A small network was shown many inputs. Here are its activations along a few directions, one row for each input.
In each table, some parts of the input vary, and every possible input appears once, in random order.
Descriptions start from the smaller parts, as in this example, which fits no table here: one of 8 places around a ring, together with either a single point or one of 11 places around a ring or (one of 2 separate values, together with one of 6 places along a line).
Shared parts are said once, and a part with two or three values counts as separate values.
In the rows, 128 means zero.

Other details of the inputs shift rows strongly along two fixed directions, in all tables alike. That doesn't count.

A family of inputs:
R1: [117 139  90 155 103 159 125 161 143 139 105 122 156 116 148]
R2: [137 106 128 136 126 144 137 124 125 120 131 124 127 132 116]
R3: [130 192 139  87 141  97 117 156 139 156  93 120 122 159 147]
R4: [138 106 153 108 135  83 121 106 112 115 154 148 111 127 120]
R5: [133  92 138 116 122  95 124  94 111 112 157 153 118 117 113]
R6: [136 121  98 172 110 216 156 147 152 133 119  95 178  85 132]
R7: [122  87 131 123 125 110 123  96 116 111 150 158 118 129 114]
R8: [126  91 138 126 126 116 136 112 115 114 151 147 121 112 119]
R9: [ 97  68  75 155  76 134 116 116 119 111 137 167 139 102 125]
R10: [157 200 179  98 173  92 123 143 136 145 120 103 121 155 145]
R11: [115  94 134 133 123 104 119  92 115 108 156 154 111 127 121]
R12: [135 157 143 127 154 141 132 145 128 138 119 101 118 141 122]
R13: [126 136 179  88 160  44 124  98 105 117 161 159  83 148 127]
R14: [117 130  97 149 104 146 123 161 135 138 109 129 145 120 146]
R15: [118  84 127 127 119 104 126  80 108 104 159 156 105 133 108]
R16: [147 165 142 136 147 156 141 150 142 139 110  92 135 146 135]
R17: [120 137  91 158  93 187 128 176 154 144  89  98 161 108 147]
R18: [145 144 117 149 130 196 156 158 151 142 112  94 172 102 134]
R19: [ 93  74  99 136  80 105 107 106 115 110 140 163 113 111 127]
R20: [114  96  78 152  90 160 126 147 131 129 113 142 157 105 132]
R21: [122 130 104 132 112 132 122 160 133 139 108 136 143 126 142]
R22: [145 203 166  96 178 102 126 132 143 147 113 113 122 168 143]
R23: [126 128 169  79 167  51 116 100  96 120 150 157  68 163 107]
R24: [144 203 172 100 173 102 135 137 136 146 127 108 120 148 147]
R25: [142 156 137 145 143 165 135 153 148 139 110  97 150 132 141]
R26: [130 132 135 114 148 125 132 123 120 131 130 125 112 138 110]
R27: [137 116  95 183 105 223 149 144 147 129 114  86 168 103 127]
R28: [118  57 116 141  97 113 124  77 109  98 170 160 123  96 108]
R29: [152 196 175  91 183  98 127 146 139 148 109 114 118 171 143]
R30: [115 144 101 131 103 147 122 151 145 139  99 119 148 123 140]
R31: [119 129 107 129 102 144 122 155 138 138 101 125 139 123 138]
R32: [101  48 110 136 107 112 122  71  96  96 170 165  95 111  91]
R33: [126  85 129 123 122 113 129  92 110 109 150 151 110 134 106]
R34: [153 203 173 100 169  93 123 133 136 144 124 104 122 151 144]
R35: [127 134 116 151 132 173 137 138 133 132 122  97 135 118 117]
Each input here is: one of 5 places around a ring, together with either one of 2 separate values or one of 5 places along a line.
Question: Changing only the place on the ring of 5 turns R26 into R23. The same change can be made to R7. Which row results?
Answer: R29
Question: Change only the place on the line of 5 in R34. List by row number the other rows that result.
Answer: R11, R24, R27, R35
Question: List by row number the other rows that have the place on the ring of 5 in common with R13.
Answer: R10, R12, R14, R16, R17, R25
Question: A walk changes only the place on the ring of 5. It starts at R9 and steps to R20. List the rest of the walk in order.
Answer: R21, R14, R1
Question: Change only the choice among 2 separate values in R1. List by row number the other rows that result.
Answer: R19

A family of inputs:
R36: [106 101 134  82 124  50 111  89 100 119 142 184  86 153 113]
R37: [120  71 125 144 116 126 128  88 108 103 167 144 117 101 103]
R38: [161 229 194  94 193 102 133 141 139 152 116  84 111 173 143]
R39: [122  37 117 153 106 137 131  84 110  94 170 158 122  99 102]
R40: [108  34 113 165  95 139 135  72 103  87 181 155 113  91 102]
R41: [148  97 109 174 113 209 150 147 141 123 125  96 169  96 118]
R42: [125 109 165 100 146  62 121  59 103 107 174 160  85 145 112]
R43: [107 147 147  89 150  49 107 113 104 128 136 159  77 168 128]
R44: [138  67  91 173  94 218 153 129 141 116 130 114 179  80 111]
R45: [138 198 158  80 162  86 118 165 132 158  92 117 106 179 143]
R46: [142 215 164  83 150  56 111 155 145 154 118 130 135 137 177]
R47: [ 95  31  76 149  74 132 121  88 104  99 152 180 121 106 101]
R48: [102  95 131  97 126  53 108  98  95 113 150 183  74 152 117]
R49: [138 229 163  91 173  90 117 159 138 156  93  98 101 188 149]
R50: [117 121 156  92 118  23 102  98 116 113 158 187 110 124 157]
R51: [139 239 155  79 180  90 122 150 140 163  90 108 116 186 145]
R52: [131 150 101 144 118 190 135 180 155 153  80  96 162 126 139]
R53: [123  96 168 105 150  57 116  69 100 102 176 166  82 143 109]
R54: [125 145  96 147 113 192 140 185 149 151  84  99 160 119 138]
R55: [104  99 131  91 124  47 104  95  95 115 147 180  73 150 113]
R56: [127  65  97 195  93 217 146 113 138 108 144 105 161  80 115]
R57: [128 181 101 152 124 193 133 177 157 154  82  74 156 127 140]
R58: [138 136 176  83 167  49 121  93 105 120 159 152  84 152 114]
R59: [113  42 114 161 103 141 134  85 104  93 175 155 121  93 102]
R60: [155 160 133 142 148 194 156 175 152 146 103  82 168 117 135]
R61: [164 201 141 137 164 190 150 156 161 155 101  68 171 132 138]
R62: [125 102  78 172  91 206 135 167 143 134  99 106 161 109 128]
R63: [ 99 110 140 100 130  48 104  83 101 110 150 171  69 160 120]
R64: [ 88  51  87 157  83 132 117 100 107  99 152 161 108 109 112]
R65: [140  71  91 178  99 217 152 122 140 116 135 113 176  85 112]
R66: [114  19 109 147  89 134 132  87 102  90 171 163 123  82  94]
R67: [144 229 161  79 183  89 119 164 141 164  87 111 109 189 151]
R68: [120 111  80 176  93 206 131 164 142 135  99  99 160 110 129]
R69: [145 159 113 158 100 167 132 182 163 147 102 102 191  92 174]
R70: [130  55  94 193  88 214 145 123 130 105 143 111 164  78 109]
R71: [154 207 117 139 119 172 138 185 180 164  89  92 208 105 181]
R72: [137 195 160  93 145  61 118 151 138 146 121 140 134 132 176]
R73: [132 186 101 147 127 192 139 164 160 154  82  81 163 136 139]
R74: [139 226 158  70 173  87 118 172 138 168  84 108 110 177 145]
R75: [126  90 159 103 147  59 126  81  97 104 174 171  84 139 108]
R76: [103 124 137  90 134  46 102  98  98 120 143 166  75 155 118]
R77: [136 113 107 179 111 213 148 134 144 126 127  84 162  87 120]
R78: [154 175 177  90 178 100 132 136 133 138 122 118 116 156 132]
R79: [138 206 115 142 146 190 133 189 163 165  70  72 162 146 150]
R80: [123  33 120 146  97 135 134  97 104  94 164 155 124  96 100]
Question: Changing only one part turns R45 into R54. The same change can be made to R38. Which row results?
Answer: R40
Question: What do these inputs look like to the network?
Answer: one of 5 separate values, together with either a single point or (one of 2 separate values, together with one of 4 places along a line)
Question: Change only the choice among 2 separate values in R48. List by row number the other rows that result.
Answer: R75
Question: Change only the choice among 5 separate values in R44. List by row number the other rows that result.
Answer: R60, R66, R78, R80
Question: Change only the place on the line of 4 in R67. List by row number the other rows that result.
Answer: R52, R63, R79
